A small network was trained on invented records. Each row is its activation on one of them, seen along a few directions.
Each row is followed by the record's values for the fields G, V, C, N, M.
A field that a record lacks is written missing.
The largest differences between rows may come from other fields.
In the rows, zero is written as 500.
Random noise pushes rows far along 8 fixed directions. That doesn't count. These rows show it; they differ only by the noise:
[714 282 355 531 609 650 444 297 425 313 397 619 548 551 430 596 597 558
 527 419 447 415 447 575 381 627 318 785]
[596 629 626 413 482 517 513 577 622 612 359 306 369 615 601 448 434 357
 476 561 839 582 541 481 637 324 703 552]
[349 608 447 449 725 611 457 545 413 564 612 439 597 381 627 665 505 499
 483 411 323 369 462 319 510 666 314 234]
[550 564 455 521 479 396 313 381 504 606 568 670 441 620 592 471 563 669
 639 464 622 648 510 517 520 576 608 716]
[611 431 619 633 226 340 605 634 521 492 371 155 346 521 441 285 513 431
 577 610 688 564 584 641 662 379 773 517]
[453 686 462 558 436 546 379 449 518 637 462 229 716 357 703 458 328 463
 382 410 573 574 402 388 600 567 543 639]
[571 510 592 704 534 716 667 415 567 467 443  66 573 429 561 641 582 440
 442 434 469 506 398 378 658 564 454 433]
[494 489 504 426 580 531 520 603 452 486 543 560 425 502 499 618 561 520
 558 502 531 483 522 470 523 467 483 316]
[560 263 589 585 408 502 734 743 476 333 544 500 200 536 266 629 676 561
 686 597 555 508 576 604 557 364 574 217]
[610 307 428 489 383 433 484 567 403 362 523 753 404 518 359 552 590 648
 632 518 586 586 526 646 458 415 556 537]

[486 544 670 616 455 461 548 491 646 587 615 535 275 642 476 537 693 573
 605 576 533 629 539 486 577 459 651 414] -> G=g1 V=missing C=c1 N=n1 M=m2
[483 704 632 522 358 280 417 418 575 690 488 385 410 638 641 218 520 487
 568 588 577 630 564 519 651 480 712 575] -> G=g2 V=v2 C=c1 N=n1 M=m1
[542 403 441 738 406 643 533 409 461 417 469 288 693 276 455 571 515 537
 448 418 389 585 382 471 533 592 481 620] -> G=g1 V=v1 C=c1 N=n2 M=m2
[693 275 655 605 433 645 787 489 602 294 316 161 397 540 391 530 588 391
 529 536 600 543 489 620 644 370 478 505] -> G=g1 V=v1 C=c2 N=n2 M=m1
[565 417 347 581 389 443 389 447 427 426 386 425 668 393 526 354 251 497
 439 435 621 516 443 614 418 594 510 891] -> G=g2 V=v1 C=c2 N=n2 M=m2
[502 432 614 593 454 555 584 370 568 459 649 557 465 518 514 649 773 694
 687 468 406 766 457 506 673 493 458 367] -> G=g1 V=v1 C=c1 N=n2 M=m1
[598 500 577 271 472 482 520 573 560 476 372 645 377 617 443 438 563 362
 471 634 627 525 586 612 498 218 590 471] -> G=g1 V=v2 C=c1 N=n2 M=missing
[364 532 456 812 404 649 428 384 665 600 659 388 542 404 545 583 429 670
 573 390 453 667 364 375 556 687 500 757] -> G=g1 V=missing C=c1 N=n2 M=m1
[738 487 499 512 301 525 561 330 525 368 393 687 720 470 453 601 539 526
 224 481 676 688 368 553 444 201 609 706] -> G=g1 V=missing C=c1 N=n1 M=missing
[403 462 460 326 597 569 447 700 564 489 406 648 270 618 371 413 329 298
 457 639 453 198 605 564 292 464 341 561] -> G=g2 V=v2 C=c1 N=n1 M=m2
[381 608 572 694 537 523 542 344 545 585 713 471 540 512 573 627 700 657
 560 418 253 568 424 358 596 674 409 334] -> G=g1 V=missing C=c1 N=n1 M=m1
[659 422 402 324 579 497 394 399 454 454 271 543 545 586 473 341 488 358
 458 516 527 343 574 582 412 502 471 742] -> G=g2 V=missing C=c1 N=n2 M=missing
[692 209 420 425 244 310 534 461 185 200 227 268 836 263 462 170 422 356
 347 506 340 370 488 804 516 459 380 532] -> G=g1 V=v1 C=c2 N=n1 M=m1
[710 330 489 366 528 548 664 520 389 256 311 584 512 535 332 533 547 331
 328 565 494 319 517 598 391 310 419 409] -> G=g2 V=v2 C=c2 N=n1 M=missing
[622 479 483 325 639 533 535 579 412 495 373 430 494 495 488 520 539 402
 522 514 609 459 587 468 529 410 614 361] -> G=g1 V=missing C=c2 N=n2 M=missing
[622 599 577 479 353 412 454 468 594 590 397 442 500 593 596 380 415 490
 466 515 849 707 495 572 583 344 751 750] -> G=g1 V=missing C=c2 N=n2 M=m2
[434 482 524 652 436 462 524 357 451 468 571 324 672 440 607 420 498 562
 468 428 242 463 405 537 569 683 279 492] -> G=g1 V=missing C=c2 N=n1 M=m1
[895 489 737 447 431 336 670 281 556 449 246 397 375 829 483 343 817 387
 500 625 737 628 608 638 661 250 785 540] -> G=g1 V=missing C=c2 N=n1 M=missing
[550 502 405 217 563 394 350 433 323 467 415 612 748 421 607 369 514 466
 473 450 436 471 527 568 507 479 436 450] -> G=g2 V=missing C=c1 N=n2 M=m1
[622 456 612 207 465 532 673 619 517 337 419 675 516 549 554 645 384 431
 398 540 860 707 449 602 591  95 508 347] -> G=g2 V=v1 C=c2 N=n1 M=m1
[206 473 494 704 374 385 456 715 602 625 656 308 272 478 465 314 301 573
 718 539 416 424 576 535 516 724 498 543] -> G=g2 V=missing C=c1 N=n2 M=m1
[708 527 470 330 761 536 479 142 355 399 377 586 730 592 615 515 743 413
 352 446 263 337 480 478 447 568 270 463] -> G=g2 V=v2 C=c2 N=n1 M=missing
[723 509 714 388 486 645 664 334 637 423 447 561 492 630 548 682 787 514
 538 521 704 866 438 516 746 174 605 385] -> G=g2 V=v1 C=c1 N=n2 M=m1
[252 660 391 415 612 478 373 618 424 654 678 589 568 389 624 593 335 577
 535 437 443 488 500 332 488 645 443 326] -> G=g2 V=v2 C=c2 N=n2 M=missing
[396 620 436 411 588 334 316 512 424 665 510 465 513 511 649 322 326 482
 535 484 518 421 577 485 457 683 520 593] -> G=g1 V=v1 C=c2 N=n2 M=missing
[565 695 616 725 432 465 582 262 514 561 601 437 718 468 604 635 712 620
 333 420 454 670 360 352 592 494 616 396] -> G=g1 V=missing C=c1 N=n1 M=m2
[517 393 499 402 462 710 537 479 535 352 473 572 617 383 492 654 468 502
 436 454 486 624 398 538 539 361 309 504] -> G=g1 V=v1 C=c1 N=n1 M=m1
[532 472 599 615 546 420 560 440 486 529 468 307 380 586 447 340 681 427
 580 580 305 341 586 490 531 633 550 382] -> G=g2 V=missing C=c1 N=n1 M=m1
[535 457 455 384 713 620 477 640 576 517 258 316 277 609 472 401 230 228
 489 540 713 213 590 512 399 541 444 743] -> G=g1 V=v2 C=c2 N=n2 M=m1
[302 499 364 419 484 359 390 648 333 499 717 860 575 364 456 561 512 654
 530 472 293 415 514 485 362 533 399 242] -> G=g2 V=missing C=c1 N=n1 M=m2
[428 540 587 603 697 574 568 546 661 571 596 592 124 799 448 583 509 495
 565 551 499 309 555 451 372 634 385 545] -> G=g1 V=missing C=c2 N=n1 M=m2
[642 565 561 448 367 412 474 445 483 528 439 573 592 476 530 491 609 517
 450 518 690 744 481 525 596 281 751 505] -> G=g1 V=v2 C=c1 N=n2 M=m2
[296 573 482 583 351 379 425 686 573 667 587 437 352 482 448 354 385 540
 635 552 508 502 592 480 522 554 642 517] -> G=g2 V=missing C=c1 N=n2 M=missing
[419 497 532 526 376 578 528 532 477 466 606 593 615 340 456 627 589 566
 427 493 321 608 418 447 525 416 464 283] -> G=g1 V=missing C=c1 N=n1 M=m2

Here are new rows. What are their fields?
[277 654 623 559 511 503 524 610 551 670 676 351 450 435 558 510 631 514
 600 537 287 518 537 354 636 570 546 133] -> G=g2 V=missing C=c1 N=n2 M=m2
[519 491 542 501 453 529 579 660 502 494 353 258 467 421 416 419 435 302
 423 572 570 407 540 498 527 395 630 423] -> G=g2 V=v2 C=c1 N=n2 M=m2
[574 526 492 353 384 219 382 411 331 546 414 454 684 441 576 206 642 496
 541 532 396 554 611 608 590 477 644 430] -> G=g1 V=missing C=c1 N=n2 M=missing
[598 457 462 388 600 641 410 474 618 527 349 566 336 625 427 494 476 405
 561 536 650 492 562 512 446 452 546 779] -> G=g1 V=v2 C=c1 N=n2 M=missing
[569 574 413 492 682 462 286 210 519 618 423 458 513 639 616 338 587 469
 546 452 398 371 556 454 452 740 462 792] -> G=g2 V=v2 C=c1 N=n2 M=missing
[447 397 524 482 431 401 442 534 423 475 542 476 445 468 466 347 616 524
 657 567 271 456 584 618 542 586 433 399] -> G=g2 V=v1 C=c1 N=n2 M=m2
[360 785 531 311 754 614 416 599 553 733 560 526 517 472 661 664 468 432
 450 459 584 508 501 246 542 470 547 266] -> G=g1 V=missing C=c1 N=n2 M=m2
[463 577 357 310 507 418 323 533 318 511 553 735 744 343 619 535 385 601
 477 413 571 631 459 498 459 479 516 471] -> G=g2 V=v1 C=c2 N=n2 M=m2
[474 673 311 253 658 463 282 447 397 558 462 827 737 477 638 537 247 451
 233 411 590 382 448 431 271 517 392 691] -> G=g1 V=missing C=c2 N=n1 M=missing
[602 250 474 469 601 783 649 483 513 261 505 651 430 487 315 801 663 559
 600 471 447 528 448 499 499 419 329 387] -> G=g2 V=v2 C=c1 N=n2 M=m1
[639 361 557 552 325 545 582 429 490 374 478 558 551 460 383 540 751 565
 546 535 430 681 470 595 580 355 587 450] -> G=g1 V=missing C=c1 N=n2 M=m2
[592 496 470 113 723 668 537 660 466 439 366 707 496 514 488 688 386 339
 353 506 738 421 528 454 405 242 469 358] -> G=g1 V=missing C=c2 N=n2 M=missing
[518 302 531 775 386 354 649 402 386 351 657 441 439 498 363 504 846 697
 684 491 165 462 530 593 554 667 426 299] -> G=g2 V=v2 C=c2 N=n1 M=missing
[408 547 433 521 521 443 329 404 531 583 617 747 453 560 515 489 486 614
 532 487 412 519 497 516 371 639 423 702] -> G=g1 V=v1 C=c1 N=n1 M=missing
[661 337 581 541 610 693 786 439 466 253 451 420 574 482 445 768 613 476
 377 451 482 477 405 512 509 429 311 332] -> G=g1 V=v1 C=c2 N=n1 M=missing
[549 310 562 342 418 372 540 677 445 404 504 756 265 585 294 418 728 511
 681 660 445 494 669 690 469 317 590 281] -> G=g1 V=missing C=c1 N=n2 M=m2
[492 407 516 505 632 558 426 370 568 497 600 621 334 622 513 565 671 637
 752 467 422 579 536 527 551 639 372 581] -> G=g1 V=v1 C=c1 N=n2 M=m1
